These are the activations of a small neural network, seen along a few directions. Each row is one input.
In each table, some parts of the input vary, and every possible input appears once, in random order.
A made-up example of a description, with smaller parts first: one of 4 places along a line, together with either a single point or one of 11 places along a line or (one of 2 separate values, together with one of 8 places around a ring).
Shared parts are said once, and a part with two or three values counts as separate values.

Other details of the inputs vary at random and push rows far along two fixed directions, the same in every table; ignore that.
These rows show it; all are for the same input, with only those details redrawn:
[ 48.7   1.6  18.6  11.0  13.4   3.8 -11.7 -34.9 -27.9  18.1  31.4 -17.5
  -4.9 -24.4]
[ 41.0  76.5 -48.7 -22.0  24.0 -11.2  20.6  -2.5  -1.6   0.2   5.7  13.3
  17.4  37.9]
[-23.7 -24.9  21.0  13.0 -20.1  15.5  -8.7  -6.4  30.0 -27.8 -23.1 -12.2
   8.7 -26.9]
[-32.3  49.0 -45.7 -19.6 -10.1   0.8  23.4  26.2  56.9 -46.2 -49.3  18.4
  31.1  34.8]

A family of inputs:
x1: [-38.8 -28.4  28.4  -1.5 -35.2   7.5 -30.6  23.9  20.7  -2.6 -12.9 -26.0
   8.4  -5.6]
x2: [-33.0 -39.1   2.3  19.4 -26.5  21.2 -10.8  18.8  31.1   7.9 -19.2 -21.6
  -2.7 -17.3]
x3: [-24.7 -49.0  15.6  14.7 -25.4 -18.0  10.2  19.5  22.5 -28.1 -11.2  -8.0
  -7.6 -21.8]
x4: [ 26.4  64.1 -55.7 -31.4  29.5 -14.0   8.3  28.5 -11.7  22.6  11.2  -5.1
  21.8  53.1]
x5: [ 35.6  -5.5  41.5   8.5  23.4 -14.3 -27.3  -6.0 -33.8  32.7  40.3   5.4
 -35.6  -4.4]
x6: [ 41.9   0.4  13.4  13.2  13.3  19.9  -3.2 -40.5 -21.9  30.2  30.0 -17.3
 -24.4 -20.2]
x7: [-36.7 -38.9  15.6  38.1  -3.4   6.2  -4.0  13.3  32.2  -6.5 -25.0   9.2
 -34.5 -12.6]
x8: [  9.7  42.5 -64.7 -42.6   9.4 -22.9  38.8   3.5 -50.8  10.1  13.9  50.5
   7.7  45.2]
x9: [ 19.4 -12.0  15.3  -9.0   4.5  18.2  -4.3 -56.7 -65.2  34.4  17.0  11.2
   9.4 -13.8]
x10: [ 25.5  57.2 -36.7 -14.5  53.3 -25.4  12.7  24.3  -9.6  11.3   9.5  28.1
  -9.8  50.1]
x11: [-43.7  21.9 -41.4 -34.1  -3.4 -21.4  39.9  54.8  44.0 -45.7 -35.8  15.1
   9.9  44.0]
x12: [ 48.7   1.6  18.6  11.0  13.4   3.8 -11.7 -34.9 -27.9  18.1  31.4 -17.5
  -4.9 -24.4]
x13: [-33.7 -40.1  36.7 -10.1 -32.2 -12.5   0.3  23.7  20.3 -22.6  -5.9  -7.9
 -15.7 -10.8]
x14: [  9.0  54.4 -66.7 -33.1   9.4   0.8  21.1   9.2 -42.6  31.7   6.5  36.1
  43.0  60.9]
x15: [ 45.8 -11.3   4.5  15.7   6.3  -6.6 -22.7  -3.8 -32.7  40.5  35.7 -27.0
   3.0 -18.7]
x16: [-30.2 -48.3  10.5  17.0 -26.7  -0.3  19.7  14.8  25.3 -16.0 -14.5  -8.8
 -29.0 -16.5]
x17: [-36.3 -25.4  28.2  -1.9  -6.9  22.6 -10.5  -7.8  26.7 -26.7 -20.0 -20.6
   6.0 -18.7]
x18: [-66.0 -43.0  15.9  17.6 -12.2   8.7  -4.5   2.1 -14.2  -3.8 -26.2  40.8
  -2.7 -19.9]
x19: [-37.9 -16.1  40.7  -8.0 -25.9  15.5 -19.2  -8.8  30.1 -22.3 -13.6 -15.2
   3.0 -12.3]
x20: [ 44.2 -14.3  20.1  33.5  31.2 -21.6 -17.0 -10.5 -31.2  28.3  33.4   4.9
 -27.4 -16.7]
Changing only one part turns x11 into x17. The same change can be made to x3. Which row results?
> x12
What is each input in this table made of?
> one of 4 separate values, together with either a single point or one of 4 places along a line
Which other rows does x13 become when the choice among 4 separate values takes its other values? List them by row number.
> x1, x5, x19
Which other rows does x2 become when the choice among 4 separate values takes its other values? List them by row number.
> x6, x7, x16

A family of inputs:
x21: [-45.9  19.6 -25.3 -22.8  -5.9   4.0  18.6  15.9  13.5 -25.7 -32.2  27.4
  25.0  25.5]
x22: [ 49.3  19.4   3.2  -3.4  15.5  -6.1   3.8 -13.4 -15.1  11.9  30.0 -11.1
 -17.1   2.8]
x23: [-59.0 -69.0  44.2  20.5 -22.0   0.6 -13.9  11.4  21.5 -26.9 -27.3  -1.9
 -14.0 -31.8]
x24: [ 38.9  44.9  -6.7 -12.1  20.1 -18.0   7.5   0.3  -4.9   4.9  21.0   1.7
 -11.7  16.4]
x25: [-55.3 -68.7  30.0  24.8 -30.0  21.6 -10.4   5.9  22.4  -9.2 -31.4  -6.2
  -6.9 -40.6]
x26: [-55.1 -66.9  41.3  27.6 -25.2   3.5 -22.0  14.3  23.2 -21.8 -26.5   2.3
 -13.4 -34.4]
x27: [ 24.5  26.7 -28.9 -13.7   9.9 -14.5  19.4  -4.2 -28.8  16.6  23.8  11.1
  -8.1  16.4]
x28: [ 13.1 -57.4  44.3  29.8   5.2   9.9 -21.5 -25.2 -33.3  31.1  29.4 -13.3
 -30.3 -35.6]
x29: [-15.9  23.6 -24.6  -2.7  -1.7  -0.1  12.3  28.5  47.1 -27.0 -27.3   7.9
  12.6  22.1]
x30: [  9.5 -51.6  46.9  20.7  -0.9  17.2 -30.0 -36.3 -48.7  27.0  31.7  -6.2
  -7.7 -46.5]
x31: [-17.2  43.7 -43.6 -12.6 -10.0  -1.6  17.7  24.4  42.8 -28.4 -38.0  13.0
  32.4  34.8]
x32: [-36.1  31.3 -45.3 -14.8  -8.4   0.7  23.2  23.1  23.5 -11.6 -36.4  30.3
  23.1  41.3]
x33: [ 42.9  20.3 -14.4   6.0  14.9  -4.3  -3.9 -10.2 -12.9  14.6  24.2 -12.6
  -2.9  -5.8]
x34: [  8.3 -65.6  54.9  11.6 -14.3   5.7 -37.7   0.7 -49.2  41.8  41.3 -41.8
 -13.7 -32.6]
x35: [ 27.3  21.4 -30.1 -12.8  19.7 -15.2  19.4   0.0 -29.7  18.9  17.0  11.7
  -1.4  13.0]
x36: [-23.9  33.4 -25.4 -14.9  -7.1   9.8   1.8  11.6  34.2 -29.0 -34.4  11.8
  29.0  19.9]
x37: [-15.1  24.2 -21.7  -2.0   3.2   5.0  10.3  18.2  43.9 -18.9 -23.2   3.4
   4.6  25.6]
x38: [-17.2  28.2 -13.2  -9.4   4.9 -12.8  11.9  25.0  39.5 -31.0 -24.0   6.3
   5.7  20.5]
x39: [ 41.8  22.5  -9.1   7.4  19.6   2.5  -2.7 -17.2 -16.5  25.1  24.3 -17.7
  -9.4  -4.5]
x40: [ 39.7  27.2   2.8   7.1  23.5 -13.1  -8.1  -2.0  -8.0  12.7  23.8  -3.0
  -9.2   2.6]
x41: [ 31.5  26.2  -1.6  -4.3  17.2  10.2 -13.5 -28.2 -19.5  18.8  15.9  -7.8
   4.6   3.9]
x42: [-46.9 -55.3  24.2  12.3 -28.2   9.8  -0.8   1.5   9.2 -18.3 -24.2  -0.5
   7.5 -23.8]
x43: [-23.3  28.5 -30.8 -13.6 -15.3  -1.9  20.9  19.4  43.6 -33.3 -24.9  -0.2
  10.9  18.3]
x44: [-14.2  20.4 -20.4  -9.6   2.8  -4.5  18.1  21.9  40.3 -29.3 -22.1   1.8
   9.2  21.5]
x45: [-25.6   5.0 -11.5  -6.1 -16.2   3.2  11.0  11.6  36.2 -32.1 -34.7  -3.6
  22.5   7.9]
x46: [ 27.5   1.5  -6.2  -3.4  21.9 -12.8   9.4  -3.6 -31.0  16.1  23.4   7.5
 -14.3   9.5]
x47: [ 27.5   4.8  14.5  -5.0  12.0   6.0 -11.7 -30.0 -22.9   9.2  16.7 -14.0
   5.7 -13.4]
x48: [ 26.5  -8.1  17.5 -10.7  -3.3  -6.5 -26.2   7.1 -11.7  29.7  33.7 -39.6
   4.6  -4.0]
x49: [ -5.6 -67.8  64.4  15.5 -15.3  20.2 -25.9 -42.0 -41.5  16.3  29.0 -13.2
 -15.1 -54.9]
x50: [ 27.0  25.9 -21.8 -16.7   5.7 -11.6  17.4 -10.1 -33.5  19.2  18.8  16.8
   3.9  20.6]
x51: [-53.1 -72.9  40.3  14.1 -33.4  11.5  -4.8   9.1  24.4 -25.4 -26.1  -1.8
 -15.6 -31.5]
x52: [ 40.4  28.7   6.6   6.8  27.9  -6.7  -7.6  -8.0 -11.2  22.3  23.0  -7.0
 -15.7   2.5]
x53: [-39.5 -56.3  21.6  20.2 -20.8   7.9  -9.9  14.5  19.0 -16.6 -22.1   4.8
  -7.9 -22.1]
x54: [-31.9  28.9 -47.3 -14.0 -11.8  -5.4  22.2  29.2  22.1 -19.0 -35.0  32.7
  28.1  36.8]
x55: [ 48.8  19.6   1.6  -7.6   6.7  -3.4   3.5 -24.4 -22.8  17.2  26.6 -11.4
   0.7  -2.1]
x56: [ 38.9  40.6 -21.2  -3.9  15.8  -0.1   3.6 -14.7 -11.2  20.5  10.5  -4.1
   8.0  18.3]
x57: [-59.4 -62.2  42.8  27.8 -22.5   9.9 -19.2   9.5  24.7 -14.2 -27.8   0.2
 -17.6 -30.5]
x58: [-26.5   5.3 -17.0  -3.1 -10.7   2.1  12.8  17.3  39.4 -33.0 -28.1  -8.7
  11.4   3.4]
x59: [ 36.6  27.2   2.3 -16.7   9.1   3.8  -4.2 -29.1 -22.1   9.8  20.6  -5.7
   4.1   1.0]
x60: [ 24.2  11.5   2.5  -6.4  14.5 -21.5   3.6  -4.6 -28.7  17.1  26.0  13.5
 -21.8   9.7]
x61: [ 15.3  16.0  -4.8  -7.2  17.4   8.5  -4.0 -18.3 -38.8  28.9  15.5  13.5
   2.1   5.7]
x62: [ 27.1  25.2 -34.9  -2.6  15.7 -13.4   9.7   1.2 -28.5  20.9  19.6  13.6
  -2.1  14.0]
What is each input in this table made of?
> one of 2 separate values, together with either a single point or (one of 4 places along a line, together with one of 5 places along a line)
Changing only the choice among 2 separate values turns x48 into x34. The same change can be made to x22. Which row results?
> x51
Changing only the choice among 2 separate values turns x55 into x50. The same change can be made to x44. Which row results?
> x46
Which other rows does x56 become when the place on the line of 4 takes its other values? List them by row number.
> x31, x45, x55
Which other rows does x25 become when the choice among 2 separate values takes its other values? List them by row number.
> x39

A family of inputs:
x63: [-19.8 -46.4  28.7  11.3 -21.6  20.6  -7.7 -23.0  -2.0  -9.7  -8.2 -10.0
   3.1 -38.2]
x64: [ 38.8  24.7 -10.6  -9.5  15.5  -7.5  -6.2 -11.6 -34.2  27.0  27.0  -2.7
   8.7  10.9]
x65: [-38.5  42.0 -47.6 -18.7  -6.0  -1.6  24.8  26.5  40.3 -35.9 -48.1  32.3
  30.5  39.6]
x66: [-36.9  35.4 -44.0 -27.8  -9.2 -18.4  26.2  51.8  43.1 -34.8 -35.0  21.0
  15.4  44.8]
x67: [ 34.9  23.8  -8.0  -9.7  12.4   1.3   3.8 -29.1 -37.0  22.5  26.8   4.4
   1.1   0.8]
x68: [ 40.5 -16.9  23.1   1.6   1.9   4.9 -14.5 -32.3 -49.0  33.4  41.7 -23.2
  -2.1 -25.7]
x69: [ 60.0  92.2 -34.5 -14.1  25.7  -7.4   9.0   3.4  49.1 -18.4   2.9 -28.5
  11.9  31.3]
x70: [ 37.3  22.3 -14.5  -5.1  21.1  -9.0  -4.7  -0.2 -30.8  31.2  28.4  -5.1
  -1.6  12.5]
x71: [-23.6   0.2  -3.9 -12.2 -15.6  12.1   6.1  -1.1  10.6 -11.6 -16.1   0.1
  14.8   5.4]
x72: [ 36.2 -17.0  24.6  12.7  16.8   5.5 -19.0 -21.1 -40.2  37.6  36.9 -16.1
 -17.0 -18.7]
x73: [ 35.9  24.1  -5.2  -7.7  19.5  -3.0  -3.7 -18.3 -33.0  26.5  24.9   1.4
   4.0  11.1]
x74: [ 23.1  -9.3   9.5   6.3  11.8 -12.3   5.1  -9.6 -22.1   7.8  21.9   1.4
 -17.4  -8.8]
x75: [ 13.6 -10.6   6.8  13.8  12.9   1.7  -5.1 -14.2 -19.7  15.4  13.4  -2.5
  -7.9 -12.5]
x76: [-39.7 -34.6  20.3   7.3 -17.7  -0.9  -0.2  11.8  23.8 -28.0 -20.6   4.2
 -10.9 -14.9]
x77: [-39.7 -40.9  15.8  12.3 -25.7   2.9  -9.2  23.5  27.1 -14.3 -20.6  -7.1
  -2.9 -13.2]
x78: [-42.3 -39.1  19.6  12.4 -21.8   7.6  -6.6  16.5  28.2 -13.5 -22.4  -3.7
  -7.4 -11.1]
x79: [-18.8  -4.0   1.0  -6.8  -4.1  -8.4   9.0  18.6  15.1 -14.8  -9.7   5.2
  -5.6   9.4]
x80: [-21.3 -36.1  31.7  15.4 -13.4  14.6 -17.5 -15.3   1.7  -6.7  -9.6  -2.2
   0.4 -29.6]
x81: [ 21.8  64.0 -58.8 -18.2  23.7 -22.0  31.2  19.3  -0.4   3.7  -2.8  30.4
   4.0  51.7]
x82: [-22.7 -38.0  27.0  19.5  -7.7  13.8 -15.7  -6.8   4.7  -1.0  -7.1  -3.6
  -9.7 -28.3]
x83: [-38.9 -35.8  19.1  17.0 -18.6   5.6  -5.1  11.1  24.7 -16.1 -23.6   4.5
 -11.3 -16.4]
What is each input in this table made of?
> either a single point or (one of 4 places along a line, together with one of 5 places along a line)
Which other rows does x72 become when the place on the line of 4 takes its other values? List them by row number.
> x70, x75, x82
Which other rows does x67 become when the place on the line of 5 takes its other values? List them by row number.
> x76, x80, x82, x83
